A small network was shown many inputs. Here are its activations along a few directions, one row for each input.
Each table varies a few parts of the input and shows all the possible inputs, shuffled.
Descriptions start from the smaller parts, as in this example, which fits no table here: values(3) and (point or ring(9) or (line(6) and ring(8))).
Shared parts are said once, and a part with two or three values counts as separate values.
In the rows, 128 means zero.

Other details of the inputs shift rows strongly along two fixed directions, in all tables alike. That doesn't count.

A family of inputs:
x1: [109 131  91  78 147 162 114  90 127 123 150 156 132 112  91]
x2: [155 175 104 143 155 128 162  98 172  52 103 135 148  88  79]
x3: [122 164 136 187 129 104 127 120 122 120  88 118 122 134 131]
x4: [145 168 143 177 110  84 165 152 139  96 105  90 120 129 160]
x5: [110 146  82  97 157 157 128  84 142  91 144 166 150  95  66]
x6: [161 152 138 170 150 107 141 123 168  49 117 112 167  97  59]
x7: [ 80  99  97  79 152 167  78 104 121 126 177 166 183 118  46]
x8: [158 119 157 150 134 114 146 150 153 101 116 112 147 126 119]
x9: [184 126 168 168 119  97 151 161 157  98 106  89 131 122 137]
x10: [129 104 165 115  72 102 123 179  78 211 145  82  58 178 247]
x11: [ 53 107  92  80 115 149  95 125  84 177 182 160 136 143 136]
x12: [117  97 117  97 128 165  98 105 102 198 120 161  94 141 153]
x13: [ 89  65 124  98 133 170  62 118  96 201 147 170 145 147 109]
x14: [183 151 148 148 130 111 181 135 159  97  92 105 100 119 160]
x15: [126 115 158 132  89 102 150 178 101 181 128  98  87 168 228]
Each input here is: values(3) and (point or line(4)).
The inputs of x2 and x9 match in every part but the values(3) part. If x14 is changed in the same way as x2 into x9, which row does it become?
> x8
List by row number the other rows that have the values(3) part in common with x15.
> x3, x4, x10, x11

A family of inputs:
x16: [135  88 136  91 119 148 118 138 121 161 152 137 121 135 139]
x17: [ 88 135  98 116 135 143 123 108 116 136 137 156 136 126 116]
x18: [129  77 136  84 119 153 100 136 109 185 145 134 110 146 150]
x19: [ 87 107 120  95 111 143 102 135  90 188 155 135 114 155 163]
x20: [153 148 156 159 107  95 155 159 129 130 107  87 101 145 185]
x21: [137 112 128 114 145 142 122 123 143 118 134 139 144 118 104]
x22: [ 90 140 100 125 133 138 111 114 117 129 141 147 149 126 104]
x23: [151 181 138 174 131  96 153 122 145  80  94 100 121 118 125]
x24: [185 110 176 140 113 113 150 159 140 139 107  95  98 141 176]
x25: [151 209 121 194 147  89 170 113 171  21  98 101 160  94  72]
x26: [130  75 129  77 115 151 108 142 112 179 156 136 114 139 151]
x27: [128 134 136 127 109 115 138 145 118 148 122 113 104 143 178]
x28: [151 154 144 162 110  99 145 140 128 124 102 102 101 131 166]
x29: [177 158 151 168 151 114 149 115 168  61  94 109 143 107  81]
x30: [ 84 113 115 106 123 135 114 135 105 155 152 143 136 145 140]
x31: [145  83 150 102 120 143 108 140 118 173 140 125 106 141 156]
x32: [148 132 162 165 101  91 148 162 119 144 109  92  97 147 188]
x33: [157 206 123 191 147  90 179 110 169  27  91 104 139  95  89]
x34: [126 111 111 112 144 151 107 110 136 122 133 151 151 115  82]
x35: [ 91 141 106 137 137 128 115 115 119 114 137 146 153 125  96]
x36: [191 115 175 155 112 109 144 153 140 136 101  96  97 136 165]
x37: [124 122 141 132 103 108 136 154 110 147 140 108 108 145 172]
x38: [127 146 127 145 119 115 138 129 127 125 114 121 121 126 145]
x39: [126 110 115 112 144 150 114 113 138 123 130 148 152 115  88]
x40: [ 87 139  93 103 130 141 119 111 118 123 152 151 146 119 107]
x41: [135 128 144 130 107 113 148 150 113 160 120 109  85 151 198]
x42: [ 97 141 118 134 134 124 119 120 118 118 135 134 142 132 108]
x43: [128 109 117 104 144 149 118 119 139 122 133 144 149 121  97]
x44: [129  82 133  99 127 151 107 133 121 168 144 144 126 131 136]
x45: [ 85 157  90 120 153 143 121  91 125 104 135 157 150 117  80]
x46: [131 113 116 106 146 147 118 115 143 110 148 146 152 107  85]
x47: [114 103 107 103 150 160  98 105 133 128 148 164 158 112  76]
x48: [133 104 131 114 135 148 119 123 133 138 132 145 140 124 109]
x49: [158 149 151 165 108  97 155 145 123 135 100  97  83 140 186]
x50: [ 73 149  84 121 149 148 112  98 127 107 144 164 176 113  67]
The inputs of x24 and x48 match in every part but one. If x30 is changed in the same way as x24 into x48, which row does it become?
> x32
Describe the family of inputs behind these rows.
> line(5) and (values(3) or line(4))
List by row number the other rows that have the line(5) part in common with x37.
> x16, x25, x26, x33, x40, x46
Start at x26 and move only the line(5) part, one step at a time. The first step leads to x43. Which rows follow, in order?
> x39, x34, x18
Which other rows does x23 become when the line(4) part takes its other values? List them by row number.
> x19, x42, x45
